Each row below holds a small network's activations on one input, seen along a few directions.
In each table, some parts of the input vary, and every possible input appears once, in random order.
A made-up example of a description, with smaller parts first: one of 5 places around a ring, together with either a single point or one of 9 places around a ring or (one of 2 separate values, together with one of 6 places along a line).
Shared parts are said once, and a part with two or three values counts as separate values.
In the rows, 128 means zero.

Other details of the inputs shift rows strongly along two fixed directions, in all tables alike. That doesn't count.

Rows:
row 1: [151 142 149 123 102 156 100 128 145 172 120 144 119 139 116]
row 2: [137 153  83 103 169  80 165  81 147 108  84  92 133 119 142]
row 3: [139 132 159 138  99 141 110 137 136 159 119 160 105 165 103]
row 4: [157 147 157 123 107 140 106 133 140 157 139 134 114 150 112]
row 5: [141 157 168 140  90 172  97 124 141 165 104 134 123 150 123]
row 6: [136 116  82 109 146  74 198  99 142 121  90 106 122 167 139]
row 7: [125 176 171 118 101 132  90 143 165 142 118 139 137 141 100]
row 8: [128 122 107 127 161 129 143 135  95 113 150 115 135  95 129]
row 9: [137 120 110 136 152 147 127 127  85 111 150 101 155  71 153]
row 10: [151 114 111 128 143 134 134 124 110 118 150 112 145  90 152]
row 11: [127 117  73  73 151  82 171  91 154 108  90 110 131 135 155]
row 12: [129  89 103 136 152 124 151 131 102 119 157 130 139 102 123]
row 13: [129 142 170 152  96 155 111 133 126 148 106 147 113 165 115]
row 14: [118 143 153 149 101 138 116 145 119 145 108 144 113 165 113]
row 15: [121 111 102 133 151 136 133 129  82 123 124 128 138  91 130]
row 16: [139 125 159 146  99 143 118 131 135 145 117 153 114 158 121]
row 17: [117  90 109 158 139 171  96 171  73 120 194 138 170  30 147]
row 18: [124 118 100 111 156 115 122 144 126 101 158 127 171  50 135]
row 19: [146 135 165 141 108 138 125 137 147 136 141 141 111 163 119]
row 20: [128 133 176 159 111 120 104 128 165 136 140 147  93 158 113]
row 21: [110  98  96 102 146 123 124 136 120 101 152 130 157  83 146]
row 22: [139 108 105 123 158 122 145 137 108 114 160 126 134  95 131]
row 23: [124 131 165 156 105 147 130 129 129 141 125 134 118 171 109]
row 24: [108  81 117 169 137 153 108 176  67 108 188 152 154  59 135]
row 25: [ 91  81 117 178 150 156 120 176  53  99 204 131 164  57 126]
row 26: [119 139 162 103  92 138  90 144 167 143 128 154 130 163 114]
row 27: [116 138  75  62 153  93 159  95 143 110  72  99 149 131 152]
row 28: [135 150 168 144 111 147 123 136 134 135 129 130 112 163 117]
row 29: [105 141 159 133 102 137 107 128 141 129 128 140 105 161 116]
row 30: [107 130 169 165 106 120 105 135 159 127 124 146  91 158  99]
row 31: [137 144 164 141 102 127 123 153 147 139 145 144 106 177 111]
row 32: [142 153  79  95 143 104 169  91 137 142  57  92 131 141 154]
row 33: [118 113 160 159 108 108 112 134 170 126 135 152  92 154 105]
row 34: [102  83 122 168 152 164 115 164  58 111 200 137 157  58 115]
row 35: [125 158 166 145 106 136 120 153 134 138 134 134 108 176 109]
row 36: [155 137  81  97 150  87 174 104 133 123 100  94 129 135 155]
row 37: [107 152 166 113  95 146  90 139 151 139 119 144 126 163 112]
row 38: [ 94  72 118 148 143 156  94 165  84  89 215 150 159  39 141]
row 39: [108 107 112 155 171 116 130 121 104  94 150 113 131  72 143]
row 40: [136 163 158 137 103 140 109 143 126 148 127 120 118 159 120]
row 41: [138 149 147 128 110 166  97 129 124 166 116 132 127 125 117]
row 42: [158 156  86  84 156  97 169  85 130 136  75  83 123 141 143]
row 43: [117 128 163 131  94 131 107 131 159 134 140 154 100 168 115]
row 44: [106 146 158 118 101 141  99 134 145 133 122 140 121 157 115]
row 45: [151 142  84  96 161  68 172  80 169 114  87 102 125 133 143]
row 46: [114 130  74  83 156  87 172  84 138 104  79  98 127 135 153]
row 47: [143 104  87 116 153  92 195  90 136 116  98 107 130 146 145]
row 48: [159 127  81  96 144 114 168  82 144 137  75 103 137 120 164]
Description of these inputs: one of 2 separate values, together with either one of 4 places along a line or one of 5 places along a line or (one of 3 separate values, together with one of 5 places around a ring).
- The inputs of row 18 and row 7 match in every part but the choice among 2 separate values. If row 26 is changed in the same way as row 18 into row 7, which row does it become? => row 27
- The inputs of row 30 and row 33 match in every part but the choice among 2 separate values. If row 23 is changed in the same way as row 30 into row 33, which row does it become? => row 47
- Change only the place on the line of 5 in row 43. List by row number the other rows that result. => row 11, row 21, row 26, row 38
- Change only the choice among 2 separate values in row 3. List by row number the other rows that result. => row 15
- Change only the choice among 3 separate values in row 12. List by row number the other rows that result. => row 6, row 47

Rows:
row 49: [134 118 136 145 117 130 148 116 124 139 110 131 101 168 130]
row 50: [129 137 133 128 128  90 154 101 167 121 101 121  88 179 125]
row 51: [122 130 126 116 115 117 133 121 149 147  94 145 115 162 112]
row 52: [112 124 159 132  96 172  76 153 131 140 151 155 146 110 125]
row 53: [118 140 157 116  97 170  82 144 128 149 136 144 141 130 117]
row 54: [150 129 143 145 124 121 127 131 142 147 132 144 112 139 106]
row 55: [124 123  77 110 178 117 142 131  96  95 152  96 163  51 155]
row 56: [149 139 147 127 100 151 110 125 141 154 118 135 128 140 136]
row 57: [153 156 119 128 143 118 157 111 123 140  96 104 120 145 127]
row 58: [102  80  90 160 179 114 147 146  77  77 188 114 150  49 141]
row 59: [ 93 107 166 172 102 166  99 169  99 131 170 159 129 134 104]
row 60: [103 152 161 145 112 149 100 151 113 129 131 136 126 139 109]
row 61: [111  99  87 142 182 128 125 132  79  87 173 104 159  25 148]
row 62: [167 159  98  78 127 108 165  78 150 156  55  97 120 171 148]
row 63: [173 141 105  90 137  84 167  95 177 145  89 120 114 160 127]
row 64: [150 144  99  81 139  68 159  94 189 130  87 117 111 158 130]
row 65: [102 127 171 157  99 186  69 160 101 144 158 153 137 112 106]
row 66: [123 128 156 151 118 122 101 146 148 133 152 151 112 128 101]
row 67: [151 125  73 110 178 122 161 121  91 111 138  93 162  65 156]
row 68: [110  91  86 148 179 122 128 133  92  82 170 111 158  24 155]
row 69: [117 134 124 114 125  95 137 117 156 128  95 139 112 160 114]
row 70: [108  85  64 107 165 115 167 128  91  94 141 112 162  81 155]
row 71: [134  86  64 128 174 111 166 118  86 113 129 116 146  70 151]
row 72: [143 118  61 107 170 131 161 122  71 115 124  93 165  66 166]
row 73: [119 138 123 100 124 115 120 115 158 117 106 126 137 129 142]
row 74: [140 160 138 102 124 116 115 111 164 136 117 116 123 140 128]
row 75: [128 148 102  79 131  66 183  91 175 119  62 107 112 204 134]
row 76: [153 161 100 110 135 111 176  93 123 150  52  96 113 175 140]
row 77: [135 138 158 154 106 168 100 136 104 156 131 134 122 135 118]
row 78: [107 109  75  96 172 122 130 124  94  87 144 105 174  46 159]
row 79: [138 151 144 115 115 116 111 116 177 131 120 126 119 138 131]
row 80: [133  87  79 149 181 107 177 125  82  95 155 105 145  76 145]
row 81: [100 110 160 153 103 156 108 146 120 130 144 155 114 148 113]
row 82: [133 126 149 159 109 159 107 135 114 147 129 137 125 124 128]
row 83: [ 95 133 180 162 104 172  64 164 106 127 168 152 134 110 104]
row 84: [159 152 159 127 114 149 104 128 140 152 142 129 128 130 119]
row 85: [123 125 143 111 102 139 102 144 149 148 130 158 129 142 111]
row 86: [139 170 102 102 150  83 173  89 153 129  64  91 108 166 133]
row 87: [ 98 120 156 148 112 128 118 136 134 114 134 147 108 158 115]
row 88: [136 116 141 145 111 144 129 146 111 139 149 136 127 145 125]
row 89: [113 124 150 120 107 130  90 154 148 129 150 160 132 128 109]
row 90: [128 127  98  79 126  97 171  90 163 127  72 119 114 180 145]
row 91: [135 124 129 148 120 121 159 121 117 141 107 124 109 174 124]
row 92: [134 163 108  79 121 120 150 108 144 146  67 110 130 167 134]
row 93: [ 99 126 156 152 112 123 125 144 127 118 135 141 115 164 107]
row 94: [116 120 166 157 113 139  95 166 130 119 192 146 126 123 109]
row 95: [140  86  72 116 162 124 145 131  91 115 153 125 159  57 152]
row 96: [124 126 163 139 109 129 103 142 156 122 164 145 109 143 119]
row 97: [ 99 113 166 141 104 148  89 159 131 111 173 158 127 130 119]
row 98: [114 163 159 115 104 144  97 149 135 135 124 134 132 150 114]
row 99: [148 116 148 141 122 136 127 134 137 128 161 139 118 133 126]
row 100: [138 116 162 167 120 140 124 138 126 132 156 142 106 142 114]
row 101: [105 139 160 144 106 138  96 135 143 126 121 144 122 140 117]
row 102: [133 121 181 185 110 175  77 163 113 139 183 152 131  94 110]
row 103: [164 149 147 120 114 127 125 112 168 148 116 127 122 144 130]
row 104: [146 124 129 118 114 124 150 112 140 140 110 129 108 170 138]
row 105: [156 130 124 123 133 105 163 118 145 132 125 118 120 159 126]
row 106: [110 117  65 110 169 125 162 119  78 107 105  99 157  79 152]
row 107: [118 134 123 120 118 130 130 109 143 137  86 128 125 146 133]
row 108: [147 143 160 153 121 152 107 132 121 148 141 129 122 126 112]
- Describe the family of inputs behind these rows. => one of 2 separate values, together with one of 5 places around a ring, together with one of 6 places along a line
- The inputs of row 59 and row 93 match in every part but the place on the ring of 5. If row 92 is changed in the same way as row 59 into row 93, which row does it become? => row 98
- The inputs of row 63 and row 64 match in every part but the place on the ring of 5. If row 57 is changed in the same way as row 63 into row 64, which row does it become? => row 86
- Change only the choice among 2 separate values in row 75. List by row number the other rows that result. => row 93
- Change only the place on the line of 6 in row 52. List by row number the other rows that result. => row 53, row 70, row 85, row 90, row 92
- A walk changes only the place on the line of 6. It starts at row 91 and steps to row 49. List the rest of the walk in order. => row 71, row 82, row 77, row 76
- Change only the choice among 2 separate values in row 76. List by row number the other rows that result. => row 72

Rows:
row 109: [109 109  78  81 155 109 138 131 122  93 144 118 165  80 152]
row 110: [147 129  83 142 178 130 165 130  66 112 141  84 150  72 147]
row 111: [ 94 103  80 126 156 130 153 117  76 104 105 110 146  96 154]
row 112: [166 107  71 113 159 146 149 114  89 136 121 107 164  56 165]
row 113: [ 76  62  75 136 164 111 164 127  83  83 136 130 145  89 145]
row 114: [138 167 171 119  99  69 133  94 232 140  74 138  69 227 102]
row 115: [ 85  83  72 129 162 120 161 121  76  90 120 120 144  88 153]
row 116: [122 151 139  74  96  88 135 117 205 137  92 142 109 210 115]
row 117: [174 133 123 108 114 133 145 100 150 165  93 126 123 155 138]
row 118: [ 96 164 231 182  48 212  41 174 111 176 133 171 113 182  81]
row 119: [113 146 218 187  93 179  32 174 133 134 197 161 118 101  94]
row 120: [128 162 123  72 115 116 125 118 161 136  95 121 137 156 129]
row 121: [151 143 133 138 133 100 170 116 137 132 116 113 102 182 119]
row 122: [131 148 137 123 133  89 132 100 181 118 104 120 104 149 124]
row 123: [144 121  89 140 172 114 174 125  83 108 140  92 137  95 146]
row 124: [135 178 123  70 117 127 118 117 151 145  83 115 143 147 128]
row 125: [142 179 137 117 135 113 120  96 163 138  85 104 113 135 127]
row 126: [161 105 118 112 114 107 155 105 166 152 111 145 107 166 128]
row 127: [120 112 210 206  95 164  84 195 108 133 224 174 107 146  83]
row 128: [128  59 150 184 120 203  68 190  67 127 247 172 165  27 128]
- Describe the family of inputs behind these rows. => one of 4 places along a line, together with one of 5 separate values
- The inputs of row 116 and row 109 match in every part but the place on the line of 4. If row 113 is changed in the same way as row 116 into row 109, which row does it become? => row 115
- Change only the choice among 5 separate values in row 118. List by row number the other rows that result. => row 110, row 112, row 124, row 125
- A walk changes only the place on the line of 4. It starts at row 127 and steps to row 121. List the rest of the walk in order. => row 123, row 110
- Change only the choice among 5 separate values in row 119. List by row number the other rows that result. => row 111, row 117, row 120, row 123
